These are the activations of a small neural network, seen along a few directions. Each row is one input.
In each table, some parts of the input vary, and every possible input appears once, in random order.
A made-up example of a description, with smaller parts first: one of 6 places along a line, together with either a single point or one of 9 places along a line or (one of 3 separate values, together with one of 8 places around a ring).
Shared parts are said once, and a part with two or three values counts as separate values.

Other details of the inputs shift rows strongly along two fixed directions, in all tables alike. That doesn't count.

Table:
x1: [-25   0   7  -1  -1  -6 -15  -8  21 -12  -7   5   4 -13]
x2: [ 15  15  10  16 -10  -7   2  -1   6  -3 -12   4 -43 -20]
x3: [ 32  -1 -22 -23  18 -10  24  30 -13 -17  12  -1 -13   0]
x4: [ 46   0  -5  -7   7   5  23  11 -17   0   3   5 -13  14]
x5: [-12 -14   3  -5  -4  27   0 -22  16   2 -10  18  48  11]
x6: [ 13   7  14  14  -9   4 -13 -19   0   5 -19   8 -37  -5]
x7: [  1 -19 -15 -30  22  15  10   3   1 -11  10  11  58  25]
x8: [ 29  -6 -12 -18  21  -9  19  25 -28  -4  12 -14  -6  24]
x9: [ 14   3 -10  -4   7 -17   9  25 -17  -8   1 -17 -40  -7]
x10: [-36  13  -6   0  -7  -6 -24 -16  21  10  -1 -10  42 -23]
x11: [-23  -2  19  -2  -3 -10 -16 -12  15  -1  -1   7   6  -3]
x12: [ 13  25  -2   1  -6 -22 -27  -6 -16  18  -5 -18 -35  -8]
x13: [ 18   9  17  16 -10  -3 -11 -14  -2   6 -17   6 -44  -5]
x14: [-10   3   3  13  -4  -5 -26 -11 -15  -2  -2  -3 -39   3]
x15: [ 10   5   5  23 -11   7  -8 -11 -14   6  -6   1 -42   2]
x16: [-29 -12  16  11 -13  18 -10 -24  13  12 -16   1  31   8]
x17: [ -5   8  21   3  -9 -20 -16  -4  -4  -2   0  -1 -38  -8]
x18: [ 14  -8 -14 -10   9  15  27  11  15  -5   0  15  32  -1]
x19: [ 17  12  22  15 -11  -9   1  -5   1   8  -6   4 -41 -10]
x20: [ -3   0 -35 -26  16   3  12  13  10   6  15  -7  72  -4]
x21: [ -8 -20 -20 -18  18  13  11   7  -4  -6  20   6  58  30]
x22: [ 32   2 -20   3   8   7  36  27 -11  -5  19  -1  -1   4]
x23: [-29 -10  12  -5   1   3 -26 -22  17  -4 -11  11  23   6]
x24: [ 27  -1 -21   5   5   9  29  24 -10  -3  12   2  -9  -1]
x25: [  0   9  12  20 -13  -3   3   2  -1   3 -11 -10 -33 -16]
x26: [-29  11  -3  -4  -8   1 -37 -28  10  18 -10  -7  30  -3]
x27: [ 41   4 -13  -9   9   5  38  25  -6  -9  10   4   1   0]
x28: [ 26  -1  -5 -16  18 -16  27  32 -24  -1  22 -16  -7  16]
x29: [  4   9  25  22 -18  -9   0  -2  -8  14  -7 -11 -43  -8]
x30: [ -8  -9 -21  -9  14   4  15  18   1 -13  22  -1  32   7]
x31: [-23  -1  18  24 -20   8  -8 -16  10  12   1   6   3  -3]
x32: [-27 -11  13  11 -11  21 -10 -25  11  11 -17   2  26   7]
x33: [ 22  -3 -13 -10  16 -10  24  29 -22  -4  31  -5  -1  17]
x34: [-23 -14   1  -9   8   8 -10  -8  -1  -1  -4  -5  29  16]
x35: [ 29  -3 -22 -22  22  -9  23  28  -5 -16  11   2  -5   1]
x36: [-27 -11   8  18 -15  21 -13 -25  11   9  -6  10  25   8]
x37: [  8  29   5   5  -9 -30 -18  -1 -12  21   5 -20 -31 -17]
x38: [  0   4  11   2   2  -9 -26 -13  -4  -5 -13   3 -39  -2]
x39: [-19 -13 -12 -17  15   5  17  16   8 -10  11  -7  53   8]
x40: [  7   5  12   0  -2 -14 -21  -6 -12  -5  -8   0 -42   0]
x41: [-30   1   9   0  -8  -5 -18 -11  17 -12  -7   3   1 -15]
x42: [-15   1  25  12 -20   5  -7 -19  16   8  -8  11   5  -8]
x43: [-35  -5  -6   8  -5   1 -17  -4   9  -8   1   1   1 -11]
x44: [-31  -6   8   8 -18  16  -8 -20  29  -1 -18  17  25 -17]
x45: [ 30  -3 -17  -5   9   6  37  29 -11  -1   5  -7   1   2]
Description of these inputs: one of 5 places along a line, together with either a single point or (one of 2 separate values, together with one of 4 places along a line).
- The inputs of x14 and x33 match in every part but the place on the line of 5. If x15 is changed in the same way as x14 into x33, which row does it become? => x31
- Change only the place on the line of 5 in x2. List by row number the other rows that result. => x6, x13, x18, x19
- Change only the place on the line of 5 in x10. List by row number the other rows that result. => x12, x20, x26, x37
- Change only the choice among 2 separate values in x44. List by row number the other rows that result. => x3
